These are the activations of a small neural network, seen along a few directions. Each row is one input.
Each table varies a few parts of the input and shows all the possible inputs, shuffled.
Descriptions start from the smaller parts, as in this example, which fits no table here: ring(5) and (point or line(9) or (values(2) and line(6))).
Shared parts are said once, and a part with two or three values counts as separate values.
In the rows, zero is written as 128.

Other details of the inputs shift rows strongly along two fixed directions, in all tables alike. That doesn't count.

A family of inputs:
x1: [138 137 139 142 139 112 128 116 131 138 127 126 141 126 119]
x2: [136 148 121 134  94 112 141 109 120 159  97 129 137 116 112]
x3: [132 136 123 121 122 129 127 122 146 130 129 118 151 118 125]
x4: [140 134 108 137 108 109 142 107 134 154 115 125 130 110 121]
x5: [119 103 105 114 107 129 118 149 111 127 122 140 102 124 143]
x6: [136 151 113 130  88 115 149 119 110 139 105 121 111 122 114]
x7: [116  98 129 126 126 117 123 146 106 126 132 150 101 124 140]
x8: [138 157 117 152  97 137 137 116 126 154  91 150 104 123 102]
x9: [132 136 149 130 158 133 118 128 134 121 137 120 158 138 122]
x10: [102  93 133 103 130 145 102 142 138 118 145 141 143 127 154]
x11: [130 130 148 136 160 128 126 122 142 124 145 120 154 136 126]
x12: [145 140 112 141 123 119 134 112 132 150 114 123 138 134 122]
x13: [134 151 118 126 102 125 148 119 123 130 115 114 118 127 119]
x14: [144 143 125 127 147 125 133 131 133 110 135 111 129 133 120]
x15: [140 137 131 133 148 120 136 127 138 113 142 112 123 131 123]
x16: [111  89 136 112 158 132 105 156 132  97 163 135 116 129 150]
x17: [132 126 140 132 164 128 125 125 154 120 148 116 153 133 131]
x18: [137 140 110 145 101 111 150 104 128 165 104 125 129 120 123]
x19: [ 68  28 111  86  94 145  87 183  97 121 138 181  76 119 190]
x20: [137 145 143 118 138 132 128 131 120 109 128 116 131 133 116]
x21: [138 135 123 142 121 121 133 118 121 150 107 128 134 135 129]
x22: [131 132 145 127 158 127 131 135 130 105 150 119 129 136 127]
x23: [133 141 141 126 139 127 137 124 126 109 142 113 129 124 120]
x24: [125 133 155 116 156 143 112 129 137 115 136 119 161 136 124]
x25: [136 139 134 137 146 124 142 126 133 115 141 112 126 136 122]
x26: [144 145 110 126 108 124 143 123 119 131 114 119 113 131 119]
x27: [120 124 152 123 155 139 121 121 140 115 150 120 157 128 131]
x28: [128 149 148 145 143 143 125 120 147 115 138 140 128 113 110]
x29: [126 132 138 130 156 141 122 126 140 124 140 118 156 145 133]
x30: [147 145 108 137 114 114 144 124 120 137 115 120 109 133 122]
x31: [130 133 137 119 150 144 119 125 148 119 137 113 160 138 127]
x32: [121 142 150 109 139 135 127 134 126  98 144 116 137 125 119]
x33: [114 104 142 114 148 135 107 156 113 106 145 137 120 135 141]
x34: [141 149 115 132 103 121 145 124 107 137 106 123 112 133 117]
x35: [131 138 142 121 156 135 125 137 125 105 143 118 131 143 129]
x36: [142 151 109 135  99 121 148 121 113 138 104 117 111 137 117]
x37: [138 141 122 135 108 125 135 115 119 152 105 128 138 134 120]
x38: [148 148 107 146 104 112 149 123 112 146 101 120 105 135 120]
x39: [132 132 134 117 152 143 119 128 148 115 139 113 162 132 127]
x40: [146 133 113 144 128 107 139 110 139 147 116 124 133 122 120]
x41: [112 100 115 123 106 124 129 138 109 131 132 142  98 123 146]
x42: [101 101 118 133  80 145 117 145 114 151 106 183  88 109 137]
x43: [138 134 112 138 106 112 143 105 134 156 116 126 130 116 122]
x44: [122 132 147 119 158 152 117 127 147 115 138 111 161 146 134]
x45: [131 147 144 158 147 135 125 120 149 125 137 139 119 127 108]
x46: [107 100 130  99 132 141 110 152 131  96 150 131 121 123 144]
x47: [ 98  69 113 124  87 114 111 141  94 164 111 175  98 109 157]
x48: [132 139 146 123 140 122 134 125 124 109 140 119 127 121 119]
x49: [127 146 150 143 165 156 112 135 150 111 143 135 135 137 114]
x50: [140 140 110 135 104 108 149 115 122 136 119 122 105 117 121]
x51: [ 93  69 108 116  74 130 109 142  98 160 107 171 105 121 157]
x52: [131 133 132 117 147 126 132 129 139  99 153 114 129 121 127]
x53: [149 141 102 144 112 111 141 114 128 160 100 124 131 124 119]
x54: [ 96  80 148 116 174 147 101 150 142 110 161 141 145 141 162]
x55: [124 141 130 125 121 135 131 117 141 132 125 115 153 131 125]
Description of these inputs: ring(5) and (point or (values(2) and line(5))).
Q: Changing only the ring(5) part turns x41 into x25. The same change can be made to x28. Which row results?
A: x45
Q: Changing only the ring(5) part turns x16 into x46. The same change can be made to x17. Which row results?
A: x10
Q: A walk changes only the line(5) part. It starts at x46 and steps to x19. List the rest of the walk in order.
A: x13, x6, x32
Q: Which other rows does x19 become when the ring(5) part takes its other values? List them by row number.
A: x15, x26, x30, x50
Q: Which other rows agree with x26 in the ring(5) part? List them by row number.
A: x5, x8, x20, x24, x31, x34, x36, x37, x39, x44
Q: Which other rows does x1 become when the line(5) part takes its other values? List them by row number.
A: x11, x17, x40, x54

A family of inputs:
x56: [111 113 140 113 136 141 114 131 140 117 144 131 145 123 137]
x57: [132 137 123 129 118 121 142 136 119 112 134 125  95 118 119]
x58: [ 91  65 131 115 138 148  90 158 123 127 142 164 121 136 168]
x59: [146 154 127 139 135 123 142 105 145 139 123 107 156 133 116]
x60: [111  73  71 125  32 105 128 155  61 180  72 179  44 115 154]
x61: [148 161 136 146 136 116 143 104 135 140 119 115 149 129 107]
x62: [128 121 121 127 118 118 132 118 131 144 122 125 143 125 134]
x63: [121 115 129 134 116 125 122 129 117 145 117 150 117 121 132]
x64: [136 130 109 147 106 120 132 119 122 160 100 144 116 127 125]
x65: [124 125 141 122 158 142 116 128 149 117 147 119 158 137 135]
x66: [118 111 122 126 121 136 117 132 131 137 125 143 128 127 139]
x67: [123 125 162 108 194 143 119 145 146  65 184  98 145 142 134]
x68: [120 114 138 116 145 136 114 130 141 119 143 126 153 127 136]
x69: [137 133 114 133 107 114 140 111 128 152 111 124 139 121 126]
x70: [ 97  74 106 107  82 130 110 165  85 134 112 168  71 123 158]
x71: [119 104 115 136 115 125 122 129 120 153 115 147 120 131 144]
x72: [152 170 144 145 148 121 140 104 142 130 125 110 155 129 100]
x73: [163 184 113 161 108 113 158  93 136 160  92 116 132 125  94]
x74: [154 168 117 132 111 114 155 115 117 131 108 102 123 132 107]
x75: [ 89  65 141  97 153 149  93 180 117  79 172 152  94 128 163]
x76: [136 144 141 139 143 120 134 114 135 133 130 117 150 132 118]
x77: [176 217 119 168 111 111 173  77 147 157  93  98 143 124  75]
x78: [ 99 110 160  94 160 160 101 162 129  71 167 126 130 137 142]
x79: [113 117 138 130 125 133 120 130 123 134 130 146 123 121 130]
x80: [141 160 170 114 210 144 129 134 161  55 189  77 162 143 113]
x81: [117 106 121 112 116 128 124 145 105 122 127 130 111 134 145]
x82: [148 149  96 146  73 102 156  99 118 176  83 131 117 111 112]
x83: [109 106 127 122 122 141 114 136 133 132 132 146 126 126 142]
x84: [141 148 145 121 170 132 131 139 141  82 160 101 130 133 115]
x85: [140 142 125 135 132 129 130 117 142 137 123 122 145 131 120]
Q: What is each input in this table made of?
A: line(5) and (values(2) or line(4))
Q: Changing only the line(5) part turns x61 into x79. The same change can be made to x69. Which row results?
A: x56
Q: Which other rows agree with x75 in the line(5) part? List them by row number.
A: x63, x66, x70, x73, x82

A family of inputs:
x86: [ 94  66 149 105 180 155  82 170 130  95 169 143 135 151 171]
x87: [139 155 137 126 149 137 135 127 149 101 147 106 136 129 114]
x88: [129 118 125 128 143 127 128 136 131 114 145 122 117 130 133]
x89: [148 152 136 146 160 119 139 101 157 133 135 105 166 133 116]
x90: [149 150 115 147 123 118 143 114 125 146 107 119 126 138 116]
x91: [125 107 121 133 121 110 132 139 109 129 131 140  94 119 134]
x92: [117  88 103  92  97 114 134 148 101 116 130 115 107 123 155]
x93: [114 111 115 129 103 136 117 126 133 151 111 152 128 119 137]
x94: [101  86 130 111 130 153  97 158 119 120 134 153 117 140 155]
x95: [121 119 141 124 157 142 112 125 154 121 147 127 160 130 136]
x96: [141 146 128 148 120 113 143 103 131 152 114 127 137 119 114]
x97: [ 95  86 141 109 129 151  96 161 111 115 137 160 111 134 153]
x98: [142 161 117 138 108 133 139 117 128 142 101 122 127 135 110]
x99: [162 197 142 146 150 131 151  87 171 128 128  90 181 129  91]
x100: [170 175  94 169  90  92 171  80 132 188  81 116 134 120  97]
x101: [101  82 130 115 136 148  97 156 119 121 138 151 117 141 158]
x102: [144 161 125 136 110 119 149 118 125 127 119 120 110 117 104]
x103: [123  96 100 145  83  99 133 121 102 184  96 163 101 112 141]
x104: [144 167 163  91 190 146 129 127 152  66 167  57 201 155 121]
x105: [131  96  83 145  84  97 142 132 100 165 101 151  72 117 142]
x106: [113 126 145 125 136 139 117 126 139 126 136 138 145 120 130]
x107: [116 107 147 123 157 135 110 145 119 112 145 134 128 142 142]
x108: [115 123 126 124 104 137 119 140 108 135 108 152 107 127 129]
x109: [136 154 167  93 191 143 127 113 171  78 174  63 220 142 125]
x110: [152 162 117 153 109 106 152 112 111 154  98 123 118 131 105]
x111: [126 123 126 124 139 132 127 136 133 112 146 124 118 128 131]
x112: [108 115 130 127 101 135 118 126 124 145 115 156 123 115 132]
x113: [121 116 125 128 113 128 120 140 107 138 115 148 108 130 134]
x114: [147 158 125 138 117 113 150 117 123 126 122 118 110 117 106]
x115: [123 134 129 119 131 142 126 137 138 108 138 126 121 124 125]
x116: [141 164 126 134 106 122 148 119 125 124 117 123 111 115 101]
x117: [ 88  71 143 112 135 144  92 149 124 126 147 163 127 122 159]
x118: [147 154 125 142 122 109 151 118 122 128 125 116 112 121 107]
Q: What is each input in this table made of?
A: values(3) and (point or (values(2) and line(5)))
Q: Changing only the values(3) part turns x98 into x115. The same change can be made to x90. Which row results?
A: x88
Q: Which other rows agree with x99 in the values(3) part? List them by row number.
A: x89, x93, x95, x96, x100, x103, x106, x109, x112, x117
Q: Which other rows does x113 become when the values(3) part takes its other values? List them by row number.
A: x114, x117
